Each row below holds a small network's activations on one input, seen along a few directions.
Each table varies a few parts of the input and shows all the possible inputs, shuffled.
A made-up example of a description, with smaller parts first: ring(5) and (point or ring(9) or (values(2) and line(6))).
Shared parts are said once, and a part with two or three values counts as separate values.
(in the rows, 128 means zero)

Other details of the inputs shift rows strongly along three fixed directions, in all tables alike. That doesn't count.

Rows:
row 1: [141 147 150 165 163  98 127 112 142 126 144]
row 2: [145 140 125 141 194  67 103  97 125 102 142]
row 3: [122 115 129 103 149 161 145 153 147 140 123]
row 4: [130 158 140 147 123 156 129  70 161 154 122]
row 5: [139 127  97 108 137 119 161 141 110 116  90]
row 6: [141 140 157 110 170 130 146 128 155 141 123]
row 7: [119 110 117  94 157 154 139 159 121 124 128]
row 8: [108 126 127 102 121 178 127 131 148 130 123]
row 9: [129 115 134 158  46 136 108 108 104 143 130]
row 10: [117  91 128 121 104 135 116 166  75 113 115]
row 11: [125 125 120 125 112 104  80 136  61 102 113]
row 12: [138 150 139 155 179  98 127 102 134 111 154]
row 13: [117  98 119 138 101 104  79 154  79  99 117]
row 14: [129 128 138 136  72 158 131 104 136 149 136]
row 15: [137 126 122 107 131 144 139 129 146 145 146]
row 16: [135 133 136  74 164 162 153 168 127 151 112]
row 17: [128 155 144 154 117 122  96  75 149 132 121]
row 18: [138 128 116 142 122 108 113 102 132 126 151]
row 19: [130 117 121 140  80 107  86 124 105 121 137]
row 20: [106 141 107 118 122 109 153 141 139 135  94]
row 21: [130 149 143 129 142 123 108 100 149 130 123]
row 22: [112 158 111 158 135  78 139  86 172 126 109]
row 23: [118 122 127 146 130 117  96 108 144 110 132]
row 24: [141 115  95 142 105  85 130 141  74 104  82]
row 25: [115 119 145 152  93 177 148 145 141 155 127]
row 26: [134 120 129 153 174  90 113 110 161 115 140]
row 27: [135 118 126 133  81 141 121 130 120 152 131]
row 28: [140 131 110  66 164 152 197 180 146 140  83]
row 29: [133 133 122  61 168 145 142 154 157 125 153]
row 30: [124 137 148 123  90 175 134 120 109 150 105]
row 31: [127 124 144 152 146 123 127  98 171 123 136]
row 32: [135 120 148 123  82 160 144 135 149 164 129]
row 33: [140 117 126 181  72  93  89  97 118 138 137]
row 34: [134 110 121 135 106 115 125 166  81 119 154]
row 35: [116 121 139 133 125 173 154 151 144 141 136]
row 36: [ 97 156 104 104 116 150 170 120 156 145  96]
row 37: [130 129 126  82 153 168 173 174 135 140 162]
row 38: [130 132 138 111 116 160 133 142 112 154 105]
row 39: [146 130 130  81 220 100 138 166 126 119 130]
row 40: [133 147 103  92 145 161 187 121 155 137  93]
row 41: [105 136 111 136  91 107 143 140 129 142  85]
row 42: [120 123 143 136 124 139 114 124 170 136 122]
row 43: [133 149 152 144 139 147 146 123 144 146 133]
row 44: [132 133 123 166 103 118 121 101 121 122 167]
row 45: [126 152 145 155  80 173 124  82 141 168 106]
row 46: [103 118  83 104 117  83 131 175  62 103  93]
row 47: [135 117 138  82 124 161 157 163 139 149 137]
row 48: [111 101 114 126 113 148 129 176  64 107 135]
row 49: [111 109 132 108  99 182 140 148 109 134 116]
row 50: [125 126 118 138 183  77  90 103 146  79 150]
row 51: [138 118 134 117 121 123 131 133 130 131 144]
row 52: [128 115 123 110 123 115 109 150  46 104 115]
row 53: [122 126 134 134 165 142 150 138 152 120 151]
row 54: [109 116 121 125 116 173 144 154  99 121 138]
row 55: [118 101 126 120 123 135 121 148  94 110 125]
row 56: [136 141 141 126 123 133 123 107 191 147 146]
row 57: [137 132 137 161 105 126 133 119 144 140 159]
row 58: [131 117 142 137  93 122 108 138  70 128 105]
row 59: [117 125 133 135 133 150 131 100 147 120 135]
row 60: [135 146 151 164 120 117 114  71 142 135 124]
row 61: [116 140 143 173 117 163 144  90 175 141 146]
row 62: [120  88 132 124 103 129 116 174  79 118 112]
row 63: [121 105 122 163  98 117  96 124 100 120 119]
row 64: [141 139 153 168 135  92 105  83 137 125 125]
row 65: [134 128 114  87 149 148 144 138 138 135 151]
row 66: [119 124 123 114 149 162 141 124 151 132 132]
row 67: [128 137 144 152 104 144 131 134 100 141 124]
row 68: [134 123 131 172  67  95  77  98 125 126 137]
row 69: [131 150 138 159 105 155 147  88 173 151 164]
row 70: [126 147 151 102 127 166 130 130 154 154 109]
row 71: [148 144  95 128 189  74 151  99 146  93 114]
row 72: [133 156 136 155 164 116 129  90 136 117 152]
row 73: [130 122 141 133  75 173 154 158 132 168 141]
row 74: [134 145 152 129 132 128 113 120 155 144 113]
row 75: [117  91 116 116 116 106  87 178  73  98 116]
row 76: [147 115 120  92 178 100 135 164 136 124 152]
row 77: [138 109 124 102 126  99 105 171 110 119 139]
row 78: [151 139 104 133 186  68 150 110 156 102 108]
row 79: [132 125 136 148 109  86  75 127  88 114 110]
row 80: [111 140  85  98 186  63 145 144 117  90 118]
row 81: [141 135 114 126 178  65  95  97 150  89 172]
row 82: [129 136 138 122 100 164 143  98 158 149 145]
row 83: [136 141 126  93 218 114 150 157 110  99 155]
row 84: [119 111 111 146 122 119 103 116  99 108 130]
Each input here is: line(6) and (values(2) or (values(3) and line(4))).
The inputs of row 78 and row 5 match in every part but the line(6) part. If row 3 is changed in the same way as row 78 into row 5, which row does it become?
Answer: row 7
The inputs of row 61 and row 48 match in every part but the line(6) part. If row 15 is changed in the same way as row 61 into row 48, which row does it become?
Answer: row 18
Change only the values(2) part in row 5. List by row number the other rows that result.
Answer: row 46
A walk changes only the line(6) part. It starts at row 6 and steps to row 64. List the rest of the walk in order.
Answer: row 58, row 60, row 30, row 52
Change only the values(3) part in row 58. List by row number the other rows that result.
Answer: row 10, row 51

Rows:
row 85: [159 151 150 166 151 125 135  89 217 136 177]
row 86: [144 112 165 119  68 216 148 147 100 169 113]
row 87: [ 93 123 138 122  72 177 120 176  98 135  95]
row 88: [138 129  96  50 167 102 140 154 153 104 140]
row 89: [ 92  97 143 154  41 202 145 144 121 168 133]
row 90: [150 127 149 154 130  87 123  74 164 127 116]
row 91: [106 131 118  96 141 177 147 117 182 122 151]
row 92: [117 116 155 197  62 171 111  72 156 144  98]
row 93: [115 108 121 203  80 138  98  84 139 141  92]
row 94: [142 129  87  78 188 127 135 158 133 122 168]
row 95: [131 133 114  50 154 131 161 138 163 125 148]
row 96: [146  98  95  88 176  76 127 177 101 115  94]
row 97: [158 117 154 197  83 120  89  89 104 131 125]
row 98: [124  95 133 119 212 107 131 137 114  94 146]
row 99: [128 105  96  66 156  81 128 159  88 107 156]
row 100: [154 119 133  95 189 125 150 179 140 115 178]
row 101: [142 128 113  81 127 160 130 156 120 121 158]
row 102: [147 165 159 159 138 140 103  63 158 138 131]
row 103: [124 133 126 153  73 144 104 166  74 163 111]
row 104: [129  98 121 109  61 127 134 185 100 141 110]
row 105: [121 111 140 124 123 179 137 133 151 127 100]
row 106: [139 164 166  72 164 212 163 121 163 160 131]
row 107: [151  98 121  83 171  82 128 173  96 100 105]
row 108: [129 136 114  80 140 165 189 159 220 183 119]
row 109: [ 88 118 114 153  75 146 105 164  86 142  92]
row 110: [109  96  93 113 159 123 137 188 128 113 138]
row 111: [114 144 141 153 209  94 103  59 155 100 147]
row 112: [125 131 132 168 162 106 126  93 214 102 161]
row 113: [125 139  90 154 120 129 217 145 112 122 120]
row 114: [105 125 120 161 132 118 111  65 157 114 174]
row 115: [113 128 125 179 102  98  59  84  97  88  98]
row 116: [103 131 112 188  93 120  72  78 113 125  87]
row 117: [122 127 157 150  75 150 111 156  54 160 139]
row 118: [120 156  93 149 165  78 187 153  66  93 110]
row 119: [133 153 162 125 119 167 135 148 132 156 136]
row 120: [107 101  68  88 172 108 116 168 105  88 145]
row 121: [137 108 128 179  69  54  99 109 115 114 137]
row 122: [134 135 126  89 142 103 112 135 107 117  91]
row 123: [133 158 137 185  68 167  94  66 138 178  98]
row 124: [139 137 126  52 210  84 131 147 116  95 116]
row 125: [ 95 116 115 123  29 209 122 128 131 142 114]
row 126: [162 112 111  96 228 105 134 170 116 113 139]
row 127: [149 174 160 162 172 103 114  90 186 127 159]
row 128: [116 138 146 109 123 116 140 147 120 157 121]
row 129: [152 162 148 158 145 118  90  72 147 120 129]
row 130: [123 149  99  80 118 168 165 113 214 177 120]
row 131: [129 140 130 103 130  89 120 162 123 122 105]
row 132: [116 107 150 123 126 179 146 127 139 128 113]
row 133: [121 141 145  81 132 123 150 167 127 140 114]
row 134: [132 113  88 148 109 123 189 160  29 105  77]
row 135: [137  92 134 153  80 124 112 169  51 137 166]
row 136: [138 117 121 108 102 115 141 161 153 134 121]
row 137: [154 129 157  99 125 210 158 148 153 162 115]
row 138: [120 128 142 168 163 107 135  85 203 104 174]
row 139: [135 113 135 134 115 113  80 142  14 118 130]
row 140: [137 118 118 109 138 130 121 133  91 125 184]
row 141: [137 136 152 100 160 125 130 177  85 119 153]
row 142: [113 169 157 148 162 169 128  45 224 136 117]
row 143: [100 116 137 200 119  61  72 108  72  97 145]
row 144: [137 147 134 155 160  25  93 108 137  99 130]
row 145: [154 132 114 154 159  64  85  89 124  84 188]
row 146: [141 124 122 206  62 126 105 106 139 162 144]
row 147: [134 154  64 178 161  48 164  72 108  70 148]
row 148: [112 116 133  98 161 173 168 164 184 127 149]
row 149: [142 123 123 173  79  93  79  84  87 104 173]
row 150: [ 98 144 155  90 171 172 163 154 164 130 135]
row 151: [118 114  96 109 109  69 102 199  55 126  88]
row 152: [129 135 100  94 147  98 111 138 112 132  80]
row 153: [147 146 166 175 103 155 144  80 197 158 175]
row 154: [148 116 135 176  67  90  93  89 129 129  86]
row 155: [131 150 134  86 113 150 127 123 146 145  76]
row 156: [ 96 118 140 107  81 193 118 142  78 129  88]
row 157: [101 149 152 116 156 167 148 138 176 135 127]
row 158: [121  92 125 114  64 127 139 179  83 154 126]
row 159: [150  83 136 126 132 117 108 174  20 118 139]
row 160: [156 121 137 148 208  35 118  79 154 106 146]
row 161: [119 150 151  93 107 180 150 104 150 183  93]
row 162: [127 128 111  63 107 152 150 146 151 141 125]
row 163: [120 189 113 121 153 189 229  92 157 150  82]
row 164: [110 129 121 155 124 117 110  67 165  98 166]
The inputs of row 90 and row 133 match in every part but one. If row 98 is changed in the same way as row 90 into row 133, which row does it become?
Answer: row 143
The inputs of row 110 and row 120 match in every part but one. If row 104 is changed in the same way as row 110 into row 120, which row does it become?
Answer: row 162
The inputs of row 130 and row 152 match in every part but one. If row 99 is changed in the same way as row 130 into row 152, which row does it become?
Answer: row 161
What do these inputs look like to the network?
Answer: values(5) and (point or (values(3) and line(5)))
Change only the line(5) part in row 135. List by row number the other rows that result.
Answer: row 85, row 100, row 146, row 153
Change only the values(5) part in row 142. List by row number the other rows that result.
Answer: row 91, row 92, row 148, row 157
Change only the values(3) part in row 139. List by row number the other rows that result.
Answer: row 111, row 161

Rows:
row 165: [121 127 111 146 142  83 112 113 148 103 129]
row 166: [119 165 130  78 186 181 191 133 170 146 108]
row 167: [126 137 123 160 153  95 135 101 130 103 122]
row 168: [122  91 143  96 143 140  91 207  16 102 112]
row 169: [145 137 151 102 144 139 139 123 151 140 167]
row 170: [117 144 135 126 156 162 178 113 176 141 123]
row 171: [141 126 118 110 178  71 139 155 122 105 124]
row 172: [115 131 114  63  99 203 162 186  58 146  76]
row 173: [118 121 171 142  82 186  85 107 152 163 105]
row 174: [147 132 138 120 154 111 128 127 143 127 169]
row 175: [125 124 136 166  42 158 135 119 133 180 106]
row 176: [120 139 142  88 145 183 141 115 186 156 163]
row 177: [112 129 125 134  73 172 141 107 166 162  95]
row 178: [118 127 114 151  82 105  98  97 113 123  95]
row 179: [138 100 122  66 116 166 158 220  85 137 127]
row 180: [130 126 125 148 177 102 142 119 139 101 152]
row 181: [120 108 125 152  69 133  93 109 114 131 145]
row 182: [122 109 111  84 161 126 131 170 126 109 150]
row 183: [118 123 118 136 138 118 124 114 165 124 142]
row 184: [131 143 120 133 185  96 143 109 134 101 123]
row 185: [152 148 121 127 132 100 122 100 128 133 109]
row 186: [123 122 110 128 166  89 122 125 156 104 143]
row 187: [122 117 135 168  89 155 135 110 120 136 132]
row 188: [121 110 113 201  89  79  93 116  63  99 119]
row 189: [125 135 134 105 140 167 145 118 190 139 152]
row 190: [131 129 125 139 177 113 123 116 125 111 170]
row 191: [120 143 125 102 151 138 152 109 188 129 112]
row 192: [127 133 137  78 171 174 156 160 118 123 164]
row 193: [131 129 101 132 123  82  87 104 100 104 104]
row 194: [151 132 132 149 142  91 115 113 140 122 162]
row 195: [126 137 135 163  69 133 132 117 138 163 107]
row 196: [142 144 126 146 144  73 121 109 137 120 119]
row 197: [129  91 109  99 121 134 121 211  20  89 138]
row 198: [128 129 141 165  67 138 133 120 143 161 127]
row 199: [132 129 178 155  62 161  84 127 111 166 104]
row 200: [143 141 118 152 136  52 103 110 104 109 115]
What do these inputs look like to the network?
Answer: values(3) and (point or line(11))
The inputs of row 187 and row 179 match in every part but the values(3) part. If row 167 is changed in the same way as row 187 into row 179, which row does it become?
Answer: row 171
